A small network was shown many inputs. Here are its activations along a few directions, one row for each input.
In each table, some parts of the input vary, and every possible input appears once, in random order.
Descriptions start from the smaller parts, as in this example, which fits no table here: one of 2 separate values, together with either a single point or one of 9 places along a line or (one of 6 places along a line, together with one of 8 places around a ring).
Shared parts are said once, and a part with two or three values counts as separate values.
In the rows, 128 means zero.

Other details of the inputs vary at random and push rows far along two fixed directions, the same in every table; ignore that.

Rows:
R1: [ 92  84 171 114 108 124 105 129  56 109  82]
R2: [137 148 147 136 124 150 101 132 102 128 143]
R3: [108 120  71 139 118  99 171 138 217 126 107]
R4: [ 93  92 180 114 112 120 107 122  61 108  88]
R5: [107  94 173 100 119 126 107 117  55 113  95]
R6: [ 93 137 118 196 107 113 137 163 144 121 109]
R7: [116 117 164  94 120 129 113 110 108 118 116]
R8: [139  65 166 218 143 111 118 182 130 152 119]
R9: [146 133 182  58 145 137 108  79  86 126 143]
R10: [128 133 121 154 125 139 118 144  97 128 132]
R11: [154 166  74 148 145 126 155 133 177 143 165]
R12: [190 183 124  86 149 170 106 101 146 148 197]
R13: [158 168 148 118 141 146 114 109 113 136 167]
R14: [ 87 125  86 155 104  93 172 148 233 123  99]
R15: [ 80 120 104 157 100  95 161 146 214 116  94]
R16: [114 143 121 169 112 134 121 152 143 125 127]
R17: [ 97 112  83 198 110 122 133 178 128 121 103]
R18: [133 131 128 145 125 148 107 142  88 128 135]
R19: [133 140 100 103 132 113 160 112 202 134 135]
R20: [140 116 134 133 131 156  91 139  41 126 133]
R21: [153 141 157  59 149 133 125  81 119 133 148]
R22: [102 106 109 185 117 123 124 166  75 119 102]
R23: [147 172  96 147 132 133 141 136 187 141 161]
R24: [124 144 101 166 124 128 139 149 142 132 135]
R25: [168 148 112  61 157 127 148  81 163 141 158]
R26: [105 127  95 186 110 127 132 167 143 125 115]
R27: [ 99  82 166 110 118 122 114 121  46 112  84]
R28: [119 101 163  91 133 125 120 103  63 120 106]
R29: [196 173 103  88 160 163 115 102 131 149 197]
R30: [105  88 132 116 122 114 131 125  84 116  87]
R31: [ 95  88 174 110 116 120 111 122  53 111  85]
R32: [139  67 151 162 160  88 162 156 221 135 109]
R33: [ 85  92  95 155 110  93 159 149 151 115  76]
R34: [150 142 119  75 137 133 139  97 173 136 148]
R35: [142 148 155 130 128 149 100 125  87 129 147]
R36: [ 92 124 102 201 113 110 149 167 126 122 104]
R37: [164 179 117  64 148 125 155  80 235 143 178]
R38: [115 166  80 188 123 107 168 154 210 135 137]
R39: [177 151 127  42 147 150 126  77 162 141 171]
R40: [100 118 139 177 112 128 114 158  73 119 105]
R41: [185 146 115  39 151 151 126  77 156 142 171]
R42: [171 146 173  88 141 177  72 107  35 133 164]
Each input here is: one of 2 separate values, together with either a single point or (one of 4 places along a line, together with one of 5 places along a line).
Changing only the choice among 2 separate values turns R30 into R22. The same change can be made to R27. Which row results? -> R24
Which other rows does R13 become when the place on the line of 5 takes its other values? List them by row number. -> R2, R6, R16, R35
Which other rows does R25 become when the place on the line of 5 takes its other values? List them by row number. -> R3, R30, R33, R41
Which other rows does R18 become when the choice among 2 separate values takes its other values? List them by row number. -> R34

Rows:
R43: [137 141 130 105 130 129 135 111 159 132 140]
R44: [112 141  96 142 116 108 160 135 221 134 124]
R45: [ 98 130 113 183 109 118 130 154 115 129 115]
R46: [150 129 132  94 143 132 129 106 135 134 143]
R47: [168 159 104 127 147 142 137 127 181 142 170]
R48: [130 109 148 147 126 142 102 143  53 124 119]
R49: [ 77  93 137 161  96 110 128 153 111 114  79]
R50: [ 87 122  72 167 109 107 160 158 162 111  92]
R51: [119 119 108 135 124 113 146 132 172 130 118]
R52: [ 85  98 102 174 109  95 154 158 167 119  84]
R53: [109  86 161 164 124 138  99 162  43 110  94]
R54: [ 96 104 151 141 116 113 129 135  95 114  94]
R55: [154 129 142  87 152 131 126 102 114 132 145]
R56: [159 180  99 130 138 136 138 122 197 143 175]
R57: [173 162 107 117 146 146 130 115 153 151 175]
R58: [129 112 128 114 127 126 126 124 132 131 122]
R59: [184 171 145  83 150 164  97  93  96 148 187]
R60: [161 141 170 100 146 163  87 115  74 125 157]
R61: [145 106 159  83 131 145  98 107  72 129 132]
R62: [128 144 120 120 128 118 148 118 181 131 133]
R63: [125 118 127 154 122 135 118 142  76 136 126]
R64: [ 73  93 146 167 107  99 137 153  96 108  73]
R65: [134 132 109 120 140 115 150 122 179 134 133]
R66: [139 141 133 100 129 132 130 108 156 135 142]
R67: [113 109 167 152 119 142  90 146  41 113 110]
R68: [161 142 164  69 146 146 112  87 101 132 154]
R69: [142 117 146 100 142 128 123 109 100 126 131]
R70: [ 97 155  68 151 110 111 164 144 200 116 116]
What is each input in this table made of? -> one of 2 separate values, together with either a single point or one of 5 places along a line or one of 8 places along a line
Changing only the choice among 2 separate values turns R67 into R47. The same change can be made to R45. Which row results? -> R63

Rows:
R71: [119 117 154 135 123 134 109 132  70 121 117]
R72: [141 143 126 123 133 135 126 124 142 133 144]
R73: [117 132 106 155 124 117 144 142 153 129 124]
R74: [122 123 125 128 124 119 137 125 145 129 122]
R75: [142 133 136 101 137 130 126 112 132 130 139]
R76: [117 128 113 153 120 122 137 145 160 128 122]
R77: [142 131 139  98 140 134 125 111 126 128 141]
R78: [145 135 119 120 134 135 127 125 140 134 144]
R79: [106  88 170 123 117 130 103 130  39 118  94]
R80: [119 128 105 154 123 119 141 144 156 129 122]
R81: [115 134 114 156 121 119 140 142 156 127 123]
R82: [144 140 119 122 136 134 130 123 138 135 144]
R83: [ 91 100 134 172 108 117 123 158 101 116  91]
R84: [104 131 105 141 113 117 142 137 153 121 112]
R85: [143 142 128 119 137 135 126 120 120 133 144]
R86: [163 140 147  77 148 146 118  97 118 132 153]
R87: [143 131 138 100 137 132 123 109 128 132 139]
What is each input in this table made of? -> either a single point or one of 6 places along a line or (one of 2 separate values, together with one of 5 places along a line)
Which other rows does R81 become when the choice among 2 separate values takes its other values? List them by row number. -> R73
Which other rows does R80 become when the choice among 2 separate values takes its other values? List them by row number. -> R83
